A small network was shown many inputs. Here are its activations along a few directions, one row for each input.
Each table varies a few parts of the input and shows all the possible inputs, shuffled.
A made-up example of a description, with smaller parts first: values(3) and (point or line(11) or (line(6) and ring(8))).
Shared parts are said once, and a part with two or three values counts as separate values.
In the rows, zero is written as 128.

Other details of the inputs vary at random and push rows far along two fixed directions, the same in every table; ignore that.

A family of inputs:
x1: [121 131 127 138 126 137 131 140 127 121 127 128 142 136 127]
x2: [145 144 102 105 147  52 146 115 152 108 101 158  78  72 160]
x3: [136 123 123 119 127 140 134 132 128 134 124 113 136 140 116]
x4: [129 124 119 129 127 143 128 125 121 136 117 123 136 134 111]
x5: [130 127 131 138 123 135 130 139 131 132 132 130 146 129 128]
x6: [125 119 119 129 121 137 120 136 124 131 115 118 137 133 116]
x7: [119 130 128 139 126 135 132 137 129 118 130 126 143 134 122]
x8: [128 137 129 137 136 134 124 132 135 136 133 121 143 132 123]
x9: [135 134 128 134 126 139 129 134 128 135 134 131 146 131 128]
x10: [124 137 126 135 129 139 132 130 127 119 133 125 143 134 120]
x11: [126 139 124 133 129 142 131 134 125 125 129 129 142 138 128]
x12: [129 138 128 137 136 134 124 133 134 137 131 121 143 133 125]
x13: [124 117 122 132 123 140 128 132 123 135 114 124 135 133 113]
x14: [125 137 125 135 129 140 131 132 126 121 131 127 143 135 123]
x15: [129 126 132 139 123 133 130 138 132 130 133 129 146 128 125]
x16: [130 127 131 137 123 135 129 141 130 134 131 132 146 130 130]
x17: [132 123 125 121 129 145 138 130 125 137 122 117 135 134 115]
x18: [128 125 133 139 124 133 130 137 133 128 134 128 147 127 122]
x19: [126 138 125 134 129 141 131 133 125 122 130 128 143 137 125]
x20: [128 121 124 123 120 134 126 139 126 132 117 114 136 136 116]
x21: [148 136  96  89 142  67 158  98 141 109  89 160  74  74 146]
x22: [133 133 130 135 126 137 130 131 130 132 136 128 147 129 123]
x23: [120 130 128 138 126 136 131 139 128 119 128 127 143 135 124]
x24: [127 116 127 125 125 141 138 138 126 136 120 118 134 133 116]
x25: [132 116 125 123 124 136 134 140 129 133 122 113 135 139 117]
x26: [134 134 129 134 126 138 130 132 129 134 135 130 147 130 126]
x27: [133 128 122 120 124 138 125 132 124 133 120 113 137 137 114]
x28: [128 137 130 137 137 134 123 132 137 133 134 120 142 131 120]
x29: [100  93 209 116 108 130  70  60  83 129 211 137  37 155 172]
x30: [143 128  98  93 138  63 158 105 143 108  86 161  73  73 148]
x31: [144 142 104 105 148  51 146 115 154 104 104 157  78  71 154]
x32: [130 126 117 125 125 141 120 128 122 132 118 117 138 134 114]
x33: [121 132 126 137 125 138 131 141 126 123 126 130 142 137 129]
x34: [130 138 127 136 136 135 123 135 133 139 130 123 142 134 128]
x35: [123 130 131 140 133 130 124 140 137 134 130 122 142 131 124]
x36: [ 93  92 208 121 114 125  64  72  86 137 201 132  31 161 181]
Each input here is: values(2) and (ring(6) or (values(3) and line(4))).
The inputs of x23 and x14 match in every part but the values(2) part. If x18 is changed in the same way as x23 into x14, which row does it become? -> x29
Which other rows does x28 become when the line(4) part takes its other values? List them by row number. -> x8, x12, x34
Which other rows does x32 become when the ring(6) part takes its other values? List them by row number. -> x3, x4, x17, x21, x27
Which other rows does x17 become when the values(2) part takes its other values? List them by row number. -> x24

A family of inputs:
x37: [138 109 138  80 130  39 122  76 125 112 127 166   7  76 186]
x38: [133 124 137 123 130 145 122 117 123 147 138 118 127 139 122]
x39: [116 136 144 154 131 135 113 125 129 131 150 140 141 131 138]
x40: [133 114 140 126 123 139 120 123 124 145 138 118 129 134 120]
x41: [120 108 137 129 112 143 127 132 114 130 128 128 128 140 126]
x42: [125 139 147 143 128 131 122 138 131 121 160 128 139 142 143]
x43: [120 122 133 130 132 136 111 128 124 138 131 110 122 143 121]
x44: [164 153  57  97 155  39 182 144 178 105  50 152 113  48 132]
x45: [112 112 137 129 118 141 126 130 118 123 127 122 125 143 122]
x46: [121 127 130 123 121 147 120 119 112 124 130 121 127 145 121]
x47: [127 114 137 125 114 147 129 122 114 128 136 127 130 137 120]
x48: [151 177  68 167 149 136 174 197 177 127  80 129 244 104  90]
x49: [127 127 134 124 129 140 112 121 122 141 133 113 126 142 122]
x50: [127 124 133 122 122 152 131 116 113 130 135 126 128 142 122]
x51: [121 139 146 146 129 133 118 134 130 125 156 131 139 136 141]
x52: [114 121 129 130 124 143 120 127 114 121 128 119 123 146 121]
What is each input in this table made of? -> line(4) or (values(2) and ring(6))
Which other rows does x41 become when the values(2) part takes its other values? List them by row number. -> x37
Which other rows does x49 become when the values(2) part takes its other values? List them by row number. -> x46
Start at x42 and move only the line(4) part, one step at a time. The first step leads to x51. Which rows follow, in order? -> x48, x39
